These are the activations of a small neural network, seen along a few directions. Each row is one input.
In each table, some parts of the input vary, and every possible input appears once, in random order.
Descriptions start from the smaller parts, as in this example, which fits no table here: one of 2 separate values, together with either a single point or one of 9 places along a line or (one of 6 places along a line, together with one of 8 places around a ring).
Shared parts are said once, and a part with two or three values counts as separate values.
(in the rows, 128 means zero)

Other details of the inputs vary at random and push rows far along two fixed directions, the same in every table; ignore that.

A family of inputs:
R1: [116 130  93 168 115 162 172  83 108 114 174  73 126  94  61]
R2: [137 151 169 117 177 123  80 151  88 129 128 176 114 134 144]
R3: [161  14 114  86  60  99 151 141 176 141  60 138 143 198 210]
R4: [120 125 102 160  99 135 171  95 132 128 169  70 144 106  83]
R5: [109 178 158 117 183 137  85 154 121 142 126 174 104 101 125]
R6: [102 177 168 128 176 136  82 160 124 139 117 172 105 108 133]
R7: [110 142 103 166 106 145 168  88 123 121 180  65 141 103  71]
R8: [118 152 142 117 141 114 111 148 151 148 126 143 130 117 137]
R9: [ 99 206 167 123 201 140  75 153 112 139 139 175 104  96 117]
R10: [143 161 155 106 179 120  84 149  96 124 126 176 118 132 142]
R11: [102 141 101 166 111 152 166  85 124 115 177  67 138 108  72]
R12: [134 196 184 123 204 132  65 155  65 121 130 183 107 114 134]
R13: [124 125  94 160  88 132 173 102 141 122 154  72 144 106  88]
R14: [ 96 179 169 127 170 129  83 159 132 139 122 164 114 115 136]
R15: [161   7 108  89  62  91 146 148 185 141  66 143 142 198 203]
R16: [122  87 110 109  83 106 148 139 194 149 101 119 145 150 161]
R17: [140 149 159 120 168 117  83 157 100 123 119 173 114 131 141]
R18: [152 133  72 158 116 143 171  75  84  87 189  69 142 111  59]
R19: [112  91 138 112 113 122 124 150 172 152  94 149 122 147 164]
R20: [148 117  91 163 100 153 184  63  80  98 173  58 142 117  80]
R21: [165  31 102  81  60 100 159 130 179 137  57 130 148 187 207]
R22: [157  83 121  92 108 110 131 138 142 128  89 146 136 166 179]
R23: [109 170 165 127 173 137  86 160 120 140 115 173 102 103 130]
R24: [114 142  99 165 100 139 165  99 132 117 163  72 141 104  80]
R25: [153 115  78 166  95 146 181  76  88  87 170  62 142 120  69]
R26: [ 93 204 168 121 192 132  76 153 123 139 141 166 113 106 123]
R27: [157  50 128  92  76 103 137 145 165 137  51 148 135 180 208]
Description of these inputs: one of 3 separate values, together with either one of 4 places along a line or one of 5 places along a line.
Changing only the choice among 3 separate values turns R10 into R25. The same change can be made to R16. Which row results? -> R24
Change only the place on the line of 4 in R12. List by row number the other rows that result. -> R17, R25, R27
Change only the choice among 3 separate values in R14. List by row number the other rows that result. -> R11, R26
List by row number the other rows that have the choice among 3 separate values in common with R15. -> R1, R2, R3, R4, R7, R11, R19, R20

A family of inputs:
R28: [107 117  73 159  92 158 183  87 150 108 142  72 125 105  74]
R29: [124 190 167  92 174 119  86 144 114 146 146 160 131 124 141]
R30: [112 143 145 110 149 134  96 160 172 143  68 189  98 129 163]
R31: [147 125 111 110  97 103 143 120 143 111 118 108 159 140 153]
R32: [ 97 190 167 131 176 143 103 143 118 148 115 159 109  94 128]
R33: [151 136 108 143 126 129 166  86 104 122 174  90 142 124  91]
R34: [153 123 164  88 151  91  92 178 140 163  83 188 129 149 195]
R35: [144 191 160 120 167 107  77 168  97 124 122 156 133 113 143]
R36: [138 113  70 141 103 124 173  78 126 110 186  76 150 137  75]
R37: [131 195 138 143 203 127  97 121  80 119 175 147 123 112  87]
R38: [167  25  74  98  59  86 168 142 194 130  74 130 151 178 177]
R39: [ 88 200 164 159 178 150 107 135 102 148 180 129 118  76  81]
R40: [142  80  69 168  86 162 191  77  97  85 157  67 127 129  66]
R41: [ 94 167 177 136 162 117  94 162 137 159 140 157 111  95 115]
R42: [137 117 125 120 112  99 128 113 137 126 147 114 151 159 143]
R43: [141  47  85 138  80 148 172 117 129  95 109 108 134 164 116]
R44: [ 94 205 157 158 173 147 106 122 100 121 141 128 110  84 100]
R45: [159 140  99 158 113 115 154 100 102 106 155  88 153 118 104]
R46: [ 93 136 112 160 114 156 152 101 136 114 164  70 136 112  99]
R47: [100 130 118 167  99 133 152 109 142 128 169  79 136 106  93]
R48: [121 190 167 100 168 106  70 142 115 131 141 160 140 134 149]
R49: [102  76  75 135  82 153 173 116 184 132 132  82 137 140 120]
R50: [145  41 132 116  64 120 141 147 148 124  58 135 140 195 183]
R51: [149  38 124 114  74 118 136 132 148 133  68 131 130 179 190]
R52: [145  80 150  91 151 123  81 157 142 144  80 196  93 143 186]
R53: [148 126 113  97 106 117 151 126 144 131 121 114 148 134 148]
R54: [137 104 186  97 138 131  95 175 119 145  75 193 113 165 180]
R55: [ 83 189 146 153 175 148  98 146 119 137 178 137 108  86  79]
R56: [138 112 114 154 112 159 173  92  77 102 154  87 123 117  84]
R57: [105 202 167 140 168 138  93 136 114 131 100 160 106  99 129]
R58: [146 128  59 129  98 134 175  91 134  98 160  73 152 122  89]
R59: [154  58 120 103  82  74 138 132 172 138  85 134 155 189 196]
R60: [142  97 166 104 144 118  80 149 124 143  79 180 108 144 193]
R61: [103 218 153 152 178 162 116 117  94 132 133 142 107  76  87]
R62: [105 110  84 167  85 135 171 103 155 125 171  70 132  99  55]
R63: [108 131 122 172 101 123 147 110 144 131 165  79 133  98  78]
R64: [143  92 166  90 146 124  91 153 126 156  81 190 101 137 193]
R65: [127 168 162 140 180 157 106 117  53 118 156 148 100  94 101]
R66: [160 124 112 113 107 120 145 138 130 131 125 111 141 124 134]
R67: [123 182 166 163 179 152  97 121  46 100 154 135 107 109  95]
R68: [135 110  81 106 100 121 149 107 159 121 142  99 151 152 122]
R69: [107  46 119  98  72 122 163 152 215 164  72 123 142 168 196]
R70: [151 112 136  73 143  92  78 200 164 139  70 194 126 149 193]
R71: [139 129 104 132 117 124 165  89 116 130 176  87 149 134 100]
R72: [130 125 152 120 174 141  87 146  96 118 118 182  94 125 138]
What is each input in this table made of? -> one of 3 separate values, together with either one of 4 places along a line or one of 5 places along a line or one of 6 places around a ring
Changing only the choice among 3 separate values turns R66 into R70. The same change can be made to R53. Which row results? -> R58
Changing only the choice among 3 separate values turns R46 into R49. The same change can be made to R51. Which row results? -> R72
Change only the choice among 3 separate values in R71. List by row number the other rows that result. -> R36, R42
Change only the place on the line of 5 in R30. List by row number the other rows that result. -> R28, R49, R55, R62

A family of inputs:
R73: [119  56 146  94 111 119 113 166 185 164  50 183  97 155 194]
R74: [176  85  82 165  65 129 219  73 103 116 172  42 164 128  83]
R75: [116  63  84 148  65 157 205  81 141 140 169  53 146 124  89]
R76: [126 174 153 149 199 140  69 132  63 101 165 161 104 114  85]
R77: [140  97 115  58 118  88 108 179 201 159  79 172 137 159 202]
R78: [154  72  68 162  70 163 191  71  91  77 138  58 134 124  98]
R79: [123  69 140  59 118 124 122 156 187 167  73 176 124 172 202]
R80: [126  92  63 141  79 145 205  60 149 123 153  57 140 120  97]
R81: [143  86  48 146  77 143 186 104 152 108 155  69 134 111  76]
R82: [116 197 133 112 192 130 100 131 119 129 157 146 122  93 110]
R83: [151  85  53 139  78 120 178  63 124  91 173  59 161 157  89]
R84: [117 219 137 113 172 120  95 154 117 118 151 142 132 113 112]
R85: [103  83 171 110  97  99 116 168 191 170  60 160 131 167 204]
R86: [112  65 156  96 106 135 117 177 176 147  50 181 113 178 190]
R87: [170  94  54 140  80 111 204  67 118 100 173  69 162 147  81]
R88: [ 98 201 170 146 169 122  89 155 117 133 154 136 133  98 107]
R89: [ 99 187 164 150 170 127  92 131 116 157 155 144 112  76 110]
R90: [154 216 154 120 182 139  99 113  49 108 144 139 124  92 116]
R91: [145 205 181 144 179 133  95 128  45 125 154 130 120  84 112]
R92: [131  77  62 170  68 152 190  75 154 117 137  69 122 101  82]
R93: [138 201 155 123 189 146  88 111  55  96 157 144 123 105 124]
R94: [111 198 140 128 178 132 100 116 120 141 145 148 111  89 117]
R95: [114 200 146 138 171 141  88 168 108 111 144 154 113 100  93]
R96: [114  97 149  88 110 104 120 154 194 156  51 165 130 178 208]
R97: [144 185 155 149 203 130  92 138  56 110 162 177 103 104  78]
R98: [121  97  75 140  73 163 208  74 144 108 146  53 154 151  94]
R99: [118  82 147 116  93 109 108 169 199 147  37 176 113 159 195]
R100: [149  83  56 141  80 140 182  60 111  84 165  53 155 158 106]
R101: [101 159 157 129 185 175 102 142  87 133 147 167  91  98  97]
R102: [179  83 135  67 115  89 124 158 155 152  62 181 144 184 211]
R103: [139 192 175 147 192 107  94 133  69 127 188 152 122 109  86]
R104: [154 195 154 153 202 151 105 135  34 112 150 164 105  90  84]
R105: [128 107  70 154  48 120 187 110 158 113 161  42 170 129  90]
R106: [125  92  65 165  60 146 195  98 151  91 134  60 143 124  77]
R107: [123 104 132  75 109  88 114 172 203 145  58 164 144 174 204]
R108: [144  63  64 166  83 157 177  73 103  80 153  59 132 148  90]
R109: [148 198 159 147 187 155  95 128  29 106 130 150 102  76  99]
R110: [109  66 161  95 105  99 116 164 191 185  70 166 119 153 203]
R111: [105 185 159 134 183 124  90 148 118 146 166 141 123  82 105]
R112: [134  54 162  96 109  93  93 164 160 148  85 158 131 195 220]
R113: [103 217 152 142 169 130  99 122 118 127 134 142 121 102 116]
R114: [116 190 148 125 176 122  87 159 119 146 174 140 128  87 103]
R115: [110  95 164 114  89  90 107 169 203 168  58 160 136 156 203]
R116: [112  72 155 110 102 119 115 170 185 149  40 177 108 169 195]
R117: [149  79  92 158  60 141 189  71 105  97 161  42 152 129 112]
R118: [ 87 187 184 147 175 153 100 144  95 143 157 144 122 112 109]
R119: [129  63 129  87 115 109 108 181 198 153  58 181 113 150 188]
R120: [122 179 174 146 185 115  70 129  78 120 188 139 123 120  97]
What is each input in this table made of? -> one of 3 separate values, together with either one of 6 places around a ring or (one of 2 separate values, together with one of 5 places along a line)
Changing only the choice among 3 separate values turns R109 into R91. The same change can be made to R78. Which row results? -> R117
Changing only the choice among 3 separate values turns R81 into R77. The same change can be made to R106. Which row results? -> R107
Change only the place on the ring of 6 in R93. List by row number the other rows that result. -> R83, R87, R90, R100, R102
Change only the choice among 3 separate values in R111. List by row number the other rows that result. -> R82, R119
